Each row below holds a small network's activations on one input, seen along a few directions.
In each table, some parts of the input vary, and every possible input appears once, in random order.
A made-up example of a description, with smaller parts first: one of 3 separate values, together with either a single point or one of 9 places around a ring or (one of 5 places around a ring, together with one of 6 places along a line).
Shared parts are said once, and a part with two or three values counts as separate values.
(in the rows, 128 means zero)

Other details of the inputs vary at random and push rows far along three fixed directions, the same in every table; ignore that.

Rows:
row 1: [140 105 113 120 153 120 176 117 143 149 151 133]
row 2: [147  96 113 113 142 120 165 113 138 157 168 125]
row 3: [125 132 154 143  88 142  75 151 160  98 126 115]
row 4: [146 104 137 109  92 179  39 118 189 181 114  77]
row 5: [126 140 160 147  89 128  76 149 162 103 124 109]
row 6: [ 88 136 142 148  90  91 164 166 112  98 127 130]
row 7: [127 134 155 140  76 139  64 146 158 102 140 103]
row 8: [159 125 141 124 136 144  77 101 160 143 131 117]
row 9: [119 140 151 138  86 139  72 148 157  99 119 123]
row 10: [122 192 132 136 145 154  67 123  88  93  80 146]
row 11: [149  99 119 119 148 126 166 122 143 148 161 124]
row 12: [112 191 132 133 147 160  58 116  86  95  73 149]
row 13: [149  95 116 127 143 120 169 112 141 149 160 124]
row 14: [ 96 139 147 147  90  83 164 165 112  97 123 131]
row 15: [149  96 123 118 143 110 162 109 134 157 160 119]
row 16: [160 119 133 128 139 155  79 102 161 137 134 115]
row 17: [ 74 122 121 131  73 115 166 188 105 128  95 106]
row 18: [142  99 118 115 147 104 168 108 134 154 148 129]
row 19: [168 115 138 130 131 157  69 106 169 140 147 105]
row 20: [135 100 116 114 152 111 171 107 133 155 150 131]
row 21: [162 121 139 125 144 152  77 104 161 140 134 113]
row 22: [168 110 138 122 128 164  67 112 174 142 154 109]
row 23: [124 131 161 142  87 125  73 141 151 104 123 105]
row 24: [ 90 137 133 145  85  93 163 168 115  95 130 135]
row 25: [ 79 197  95 130 165 132 167 145  27  78  64 194]
row 26: [ 90 132 136 145  87 103 166 171 115  90 129 134]
row 27: [ 90 200 111 122 130 191  45 130  71 118  22 139]
row 28: [125 134 155 145  84 139  70 152 167 101 126 118]
row 29: [ 92 134 135 151  91 101 166 175 121  93 126 141]
row 30: [157 119 133 118 125 153  65  99 171 145 146 115]
row 31: [147 101 119 122 148 126 170 119 142 152 162 124]
row 32: [134 166  84 103 222 130 164  81  56 145  87 184]
row 33: [138 169  84 103 224 136 166  85  39 142  88 184]
row 34: [ 97 139 141 153  96  93 167 173 114  92 127 126]
row 35: [150 173 111 111 197 168  80  79  90 132  85 157]
row 36: [ 72 125 121 134  73 114 166 186 106 132  95 105]
row 37: [161 119 134 129 132 151  78 102 170 141 138 115]
row 38: [145  98 123 117 142 105 166 108 135 157 156 124]
row 39: [143 104 122 124 149 111 172 117 142 151 152 128]
row 40: [121 143 156 147  92 142  80 148 155  97 119 114]
row 41: [ 98 138 146 147  90  86 164 167 108  96 126 127]
row 42: [145 170 107 107 195 177  69  78  87 138  90 160]
row 43: [ 88 133 135 146  87 100 166 170 119  92 126 138]
row 44: [140  94 118 116 142 116 166 111 140 161 164 126]
row 45: [146 101 124 122 145 109 167 112 139 154 152 127]
row 46: [116  93  92 104 134 129 183 130 120 189 119 114]
row 47: [144  98 115 128 143 115 173 112 144 149 156 128]
row 48: [ 94 133 136 151  90 104 167 176 117  92 129 137]
row 49: [167 119 145 125 132 149  77 102 160 147 145 106]
row 50: [143  95 120 115 146 117 163 113 131 153 159 122]
row 51: [ 96 131 142 145  90  87 161 169 105  93 126 126]
row 52: [143 103 118 122 147 120 174 118 145 153 159 128]
row 53: [156 119 132 117 131 158  67  99 160 140 142 115]
row 54: [144  93 119 116 141 122 159 111 139 160 169 119]
row 55: [149 103 121 122 152 116 162 123 138 146 153 123]
row 56: [ 90 133 137 143  89  97 162 174 106  95 132 131]
row 57: [125 162  76 100 222 142 170  80  55 148  94 186]
row 58: [107 199 117 130 155 168  70 122  73  85  62 169]
row 59: [127 138 165 140  87 125  75 142 152 103 121 105]
row 60: [143  95 121 117 147 117 166 108 133 158 162 121]
Description of these inputs: one of 5 places around a ring, together with either a single point or one of 11 places around a ring.
Changing only the place on the ring of 5 turns row 53 into row 24. The same change can be made to row 59. Which row results?
Answer: row 14
Changing only the place on the ring of 5 turns row 31 into row 1. The same change can be made to row 49. Which row results?
Answer: row 8
Which other rows does row 51 become when the place on the ring of 5 takes its other values? List them by row number.
Answer: row 15, row 18, row 23, row 38
Which other rows does row 50 become when the place on the ring of 5 takes its other values? List them by row number.
Answer: row 6, row 12, row 20, row 60

Rows:
row 61: [112 139  97 109 157 129 157 114  71 146 109 146]
row 62: [130  94 118 119 137  98 191 134 129 138 156 128]
row 63: [118 142 137 140 114 128 109 138 124 103 118 130]
row 64: [137 136 117 126 152 130 140 114 116 134 123 138]
row 65: [154 113 138 118 137 145  93 105 155 142 145 115]
row 66: [112 147 141 135 109 130 103 139 122 102 119 133]
row 67: [128 132 117 120 151 131 138 112 113 130 129 145]
row 68: [119 148 141 137 120 128 109 139 120 106 113 127]
row 69: [118 112 141 139 101 100 159 154 140 120 145 116]
row 70: [124 146 139 137 120 129 108 140 121 110 113 128]
row 71: [154 113 136 121 136 145  93 104 155 141 145 116]
row 72: [136 130 118 119 155 131 138 117 110 132 124 142]
row 73: [121 144 138 137 112 130 107 138 125 102 116 130]
row 74: [158 115 134 127 139 143  95 106 157 144 142 113]
row 75: [120 148 140 138 112 132 101 139 125 112 118 132]
row 76: [116 110 141 141 100  98 162 153 140 114 145 115]
row 77: [117 149 139 137 113 130 102 140 124 110 119 132]
row 78: [161 118 134 123 137 144  94 107 156 144 140 113]
row 79: [131 136 118 121 153 131 139 114 111 136 126 145]
row 80: [118 112 139 144 100 100 157 151 144 119 147 115]
row 81: [111 147 130 142 109 151 113 153 124 116 105 125]
row 82: [133 133 114 120 148 130 140 115 115 130 127 145]
row 83: [131 132 114 124 151 132 137 112 114 130 127 146]
row 84: [154  86 137 124 117 113 148 124 174 154 169 102]
row 85: [120 148 138 139 111 131 104 139 127 110 117 132]
row 86: [124 149 140 139 117 130 105 139 124 113 114 128]
row 87: [121  91 107 115 139  93 222 131 104 167 147 121]
row 88: [115 110 140 143  94 102 153 151 147 118 151 119]
row 89: [ 98 151 129 129 105 132 103 148 118 108  83 129]
row 90: [153 113 136 119 137 144  94 104 154 141 145 115]
row 91: [116 112 141 142  99  99 159 151 143 119 147 115]
row 92: [135 132 117 127 155 128 141 115 115 131 123 137]
row 93: [118 147 139 136 111 132 101 141 122 106 118 134]
row 94: [121 113 138 139 102 100 159 153 141 120 143 116]
row 95: [130 132 114 124 149 131 139 112 114 129 129 145]
row 96: [127  98 118 127 130 100 190 129 135 142 159 130]
row 97: [133 132 114 120 150 130 139 116 112 131 126 146]
row 98: [135 135 116 128 155 130 140 114 116 135 123 138]
row 99: [133 131 119 118 156 131 139 116 109 129 123 142]
row 100: [156 115 131 121 132 146  94 104 157 143 146 120]
row 101: [102 110 135 136  89 101 162 164 142 130 117 112]
row 102: [156 115 138 122 138 143  94 105 156 144 143 112]
row 103: [124 147 137 138 120 128 111 140 122 108 112 129]
row 104: [134 129 116 123 154 130 140 114 114 129 126 141]
row 105: [120 138 102 113 163 127 162 115  74 149 104 139]
row 106: [159 113 135 119 135 145  94 108 156 142 143 116]
row 107: [152  80 136 120 114 112 149 126 171 147 171 105]
row 108: [132 136 119 124 155 129 139 113 115 135 124 137]
row 109: [121 134 104 112 159 133 150 116 105 146  92 140]
row 110: [120 150 138 139 109 130 104 139 128 109 117 132]
row 111: [155 119 138 122 137 143  96 105 156 148 143 113]
row 112: [121 149 138 138 119 128 107 140 124 112 116 127]
row 113: [128 136 119 121 151 131 137 112 114 135 128 143]
row 114: [110 106 140 140  92  98 160 153 143 113 152 121]
row 115: [109 148 128 138 113 151 114 153 117 111 101 128]
row 116: [ 99 154 132 129 104 129 109 146  92 111  97 123]
row 117: [147 108 122 116 131 166  97 119 158 150 139 112]
row 118: [118 134 104 113 150 134 144 117 111 150  99 142]
row 119: [124 146 137 139 117 128 110 137 125 107 114 127]
row 120: [115 148 139 140 112 130 106 136 125 108 119 133]
row 121: [116 111 139 141  92 102 156 151 147 118 150 119]
row 122: [119 134  91 115 156 150 155 125 101 138 118 149]
row 123: [154 114 135 118 134 146  92 106 154 144 147 120]
row 124: [141 109 122 110 125 149  93 108 161 159 126 112]
row 125: [105 148 127 140 106 151 109 154 123 112 109 129]
row 126: [117 110 141 138 102  98 162 155 138 115 143 116]
row 127: [135 135 118 121 160 129 138 117 110 133 121 138]
row 128: [151 118 136 121 134 145  94 103 156 147 147 119]
row 129: [115 140 101 114 156 129 158 116  76 151 109 143]
row 130: [114 147 137 135 113 129 104 141 121 104 119 134]
What do these inputs look like to the network?
Answer: one of 5 places around a ring, together with either one of 3 separate values or one of 11 places around a ring
Changing only the place on the ring of 5 turns row 113 into row 66. The same change can be made to row 125. Which row results?
Answer: row 122
Changing only the place on the ring of 5 turns row 88 into row 74. The same change can be made to row 77. Which row results?
Answer: row 127
Start at row 62 and move only the place on the ring of 11, one step at a time. The first step leads to row 72. Which rows follow, in order?
Answer: row 106, row 107, row 73, row 104, row 63, row 71, row 90, row 65, row 99
Which other rows does row 118 become when the place on the ring of 5 takes its other values? List them by row number.
Answer: row 89, row 101, row 109, row 124
